Z991: [155 165 110 152 122  95 155 174 162 167 145 132 106 172]
Z93: [101 163 151  92 151 150 162 159 178 158 160 106 138 136]
Z631: [101 152 151  92 153 149 150 159 178 158 160 106 138 136]
[155 165 110 152 122  95 155 174 162 167 145 132 106 172] -> Z991
[101 152 151  92 153 149 150 159 178 158 160 106 138 136] -> Z631

Z60: [141 137 142  98 127 156 100 130 120]
Z646: [136 148 145 163 118  74 122  75 131]
Z591: [ 71 136 168 107  97 162 122 131 180]
Z283: [146 134  80 101 133 148 153 162  74]
Z785: [107 190  85 143 131 137 137 138  73]
common Z785 Z60:  -> [137]
common Z60 Z785:  -> [137]

Z29: [107 157 164  96 105 140  82 115 116  83 152 130 145 172 109 139 111  93
 175  80 156 111 156]
Z183: [144 154 117 108 116 133  91 155 129 169 125 128 124 121 100 117 115 108
 172 120 146 142 107]
Z470: [107 157 164  96 105 140 128 115 123  83 152 130 145 172 109 139 111  93
 175  80 101 118 112]
Z934: [107 121 138 110 144  78 141 114 145  82 129 156 139 129  96 141 152 102
 149  98 100 142 129]
Z755: [105 117 136  90 152 126  74 135 129 116 141 109 175 156 158 113 112 188
 111  96 101  87 135]
[107 121 138 110 144  78 141 114 145  82 129 156 139 129  96 141 152 102
 149  98 100 142 129] -> Z934
[144 154 117 108 116 133  91 155 129 169 125 128 124 121 100 117 115 108
 172 120 146 142 107] -> Z183
[105 117 136  90 152 126  74 135 129 116 141 109 175 156 158 113 112 188
 111  96 101  87 135] -> Z755

Z130: [ 89 159 150 160 117 139 113  87]
Z377: [159 105 118 178 155 178 161 118]
Z133: [135 141 113 142 160  89 113 115]
[ 89 159 150 160 117 139 113  87] -> Z130
common Z130 Z377:  -> [159]
[159 105 118 178 155 178 161 118] -> Z377

Z458: [121 130 118 111 135 132 143 123 107 126 115 124 140 144 136 138 121 143
 123 103 133 127 135 125 120]
Z941: [115 131 108  95 142 136 157 118 122 124 102  78 152 159 144 126 115 158
 118  79 139 127 141 144 112]
Z637: [133 130 128 128 125 131 108 124 140 125 123 130 131 131 127 128 133 129
 129 125 125 130 132 128 132]
Z762: [125 125 124 146 149 133 142 122 112 124 134 132 108 123 129 130 121 140
 134 121 133 131 124 128 118]
[133 130 128 128 125 131 108 124 140 125 123 130 131 131 127 128 133 129
 129 125 125 130 132 128 132] -> Z637
[121 130 118 111 135 132 143 123 107 126 115 124 140 144 136 138 121 143
 123 103 133 127 135 125 120] -> Z458
[125 125 124 146 149 133 142 122 112 124 134 132 108 123 129 130 121 140
 134 121 133 131 124 128 118] -> Z762
[115 131 108  95 142 136 157 118 122 124 102  78 152 159 144 126 115 158
 118  79 139 127 141 144 112] -> Z941

Z645: [142 179  98 102 103 119 125  76 147  77]
Z168: [125 146 149 132  98 180 160 111 125 130]
Z437: [169 189  89 112  92 149 180 147 148 149]
common Z437 Z645:  -> [147]
common Z645 Z437:  -> [147]
[125 146 149 132  98 180 160 111 125 130] -> Z168
[169 189  89 112  92 149 180 147 148 149] -> Z437
[142 179  98 102 103 119 125  76 147  77] -> Z645

Z226: [163 163 106 142]
Z503: [164 163 106 143]
Z42: [163 163 106 163]
Z225: [114 162 143 156]
[114 162 143 156] -> Z225
common Z503 Z225:  -> [143]
common Z225 Z503:  -> [143]
[164 163 106 143] -> Z503

Z92: [130 131 103 137 162 114 119 133 131 124 123 146 142 156 120 131 127 126
 119 120 123 125 123 118 150 130 120 125 136 106 120 113 122 127 114 135
 136 130 131 136  93 124 122 130 105 108 109 134 142 121 128 126 121 167
 126 108 128 122 124 130 130 152 120]
Z733: [124  94 115 112 123 133 148 119 128 126 125 134 115 125 141 132 114 124
 132 130 120 114 126 113 150 122 172 123 121 107 129 141 149 133 119 115
 123 125 136 115 120 123 126 115 122 149 145 129 129 121 113 122 125 149
 144 112 123 140 116 116 125 136 180]
Z329: [154 128 128 137 128 129 168 128 122 125 134 134 124 123 125 125 152 133
 133 128 128 124 128 143 139 109 127 131 136 120 134  92 118 121 129 124
 108 130 125 160 134 113 103 176 124 124 126 128 127 132 112 138 122 133
 137 120 131 102 125 116 125 132 110]
Z854: [168 106 119 152 122 134 165 125 120 130 126 135 132 130 124 128 100 138
 135 128 131 132 132 129 142 122 113 125 128 115 132 148 159 129 158 129
 126 129 119 131 146 152 135 128 139 144 114 126 126 107 152 138 123 147
 133 118 128 119 116 127 122 114 137]
Z260: [111 143 129  97 129 149 159 138 135 128 130 132 124 153 113 126 115 123
 118 126 132 125 136 138 108 117 140 114 110 140 133 139  72 128 131 139
 137 126 127 119 170 126 103 114 133 112 120 127 140 136 110 134 133 130
 141 122 132 114 126 128 132  95  88]
Z916: [ 98 119  96 107 129 132 184 132 130 131 134 140 122 140 122 128  88 128
 120 114 128 133 123 137 105 132 107 134 129  77 127 128 122 127 136 119
 131 129 128 124 101 130 123 130 115 104 122 126 119 121 116 138 128 107
 140 130 125 126 141 102 107 137 106]
[168 106 119 152 122 134 165 125 120 130 126 135 132 130 124 128 100 138
 135 128 131 132 132 129 142 122 113 125 128 115 132 148 159 129 158 129
 126 129 119 131 146 152 135 128 139 144 114 126 126 107 152 138 123 147
 133 118 128 119 116 127 122 114 137] -> Z854
[111 143 129  97 129 149 159 138 135 128 130 132 124 153 113 126 115 123
 118 126 132 125 136 138 108 117 140 114 110 140 133 139  72 128 131 139
 137 126 127 119 170 126 103 114 133 112 120 127 140 136 110 134 133 130
 141 122 132 114 126 128 132  95  88] -> Z260
[ 98 119  96 107 129 132 184 132 130 131 134 140 122 140 122 128  88 128
 120 114 128 133 123 137 105 132 107 134 129  77 127 128 122 127 136 119
 131 129 128 124 101 130 123 130 115 104 122 126 119 121 116 138 128 107
 140 130 125 126 141 102 107 137 106] -> Z916
[130 131 103 137 162 114 119 133 131 124 123 146 142 156 120 131 127 126
 119 120 123 125 123 118 150 130 120 125 136 106 120 113 122 127 114 135
 136 130 131 136  93 124 122 130 105 108 109 134 142 121 128 126 121 167
 126 108 128 122 124 130 130 152 120] -> Z92

Z413: [135  98 132 106 112]
Z684: [142 130 113 114 121]
Z896: [177 118 113 121 163]
Z808: [115 113 150 145 146]
Z134: [110 137 159 122 178]
common Z684 Z808:  -> [113]
common Z896 Z808:  -> [113]

Z732: [102 151 133  95 108  94]
Z546: [107 111  73 149  93 114]
Z387: [102 151 133 140 115  94]
[102 151 133 140 115  94] -> Z387
[107 111  73 149  93 114] -> Z546

Z932: [136 129 126 135]
Z878: [ 64 135  90  91]
Z921: [134 136 129 129]
Z757: [ 91 129 123 135]
common Z932 Z878:  -> [135]
common Z757 Z921:  -> [129]
common Z878 Z932:  -> [135]
[ 91 129 123 135] -> Z757
common Z921 Z757:  -> [129]
[ 64 135  90  91] -> Z878

Z165: [167 142 178  98  82]
Z865: [143  84 137 110 157]
Z343: [151  99 130  85 167]
Z501: [136 142 170 174 109]
Z662: [102 155 167  92 151]
Z434: [120 123 172 137 149]
common Z662 Z165:  -> [167]
common Z501 Z165:  -> [142]
common Z865 Z434:  -> [137]

Z249: [163 130 158 114 149 111 127 122  90]
Z386: [163 130 158 115 114 127 114 122  90]
Z325: [163 130 115 127 149 115 147 127 127]
[163 130 158 114 149 111 127 122  90] -> Z249
[163 130 115 127 149 115 147 127 127] -> Z325

Z58: [147 149 148  88 147]
Z397: [148 153 130  79 119]
Z805: [130 145 149 148 144]
common Z397 Z58:  -> [148]
[147 149 148  88 147] -> Z58
common Z58 Z397:  -> [148]
[148 153 130  79 119] -> Z397
[130 145 149 148 144] -> Z805

Z150: [103 107 139  81 117  74 172 156 128 123 180]
Z989: [ 67 135 118 120 124 123  94 142  81 138 102]
Z616: [114 101 147  94  90 142  71 116  96 171  98]
Z364: [132 102 160  90  84  86 131 147 107 108  93]
Z495: [139 127 168 132  76  73 190 153 123  98 176]
Z491: [156 133 179 154  73 132 130 101 128  96  87]
Z824: [179 146 109 170 159 155 115 102 120  94  82]
Z777: [190 107 139  81 117 141  92 122 165 177 134]
Z26: [104 104 164  87  68  80 146 148 140 149 182]
Z718: [132 102 160  90  84  86 131 136 151 160 169]
common Z989 Z364:  -> [102]
common Z364 Z777:  -> [107]

Z212: [131  91 137 129 167 104 141]
Z972: [155 113 107 135 122 105 136]
Z995: [117 107 140 164  92 142 129]
Z782: [117 178 151 118 116 154 121]
Z502: [121 154 126 112 146 109 142]
Z609: [116 136 121  82 139  93 137]
Z167: [ 82 106 145 120 140 153  99]
Z665: [155 148 116 138 133 158 145]
Z30: [135 109 129 117 139 107 140]
Z952: [117 118  86 127 112 107 103]
common Z167 Z995:  -> [140]
common Z972 Z995:  -> [107]
common Z502 Z952:  -> [112]
common Z782 Z30:  -> [117]

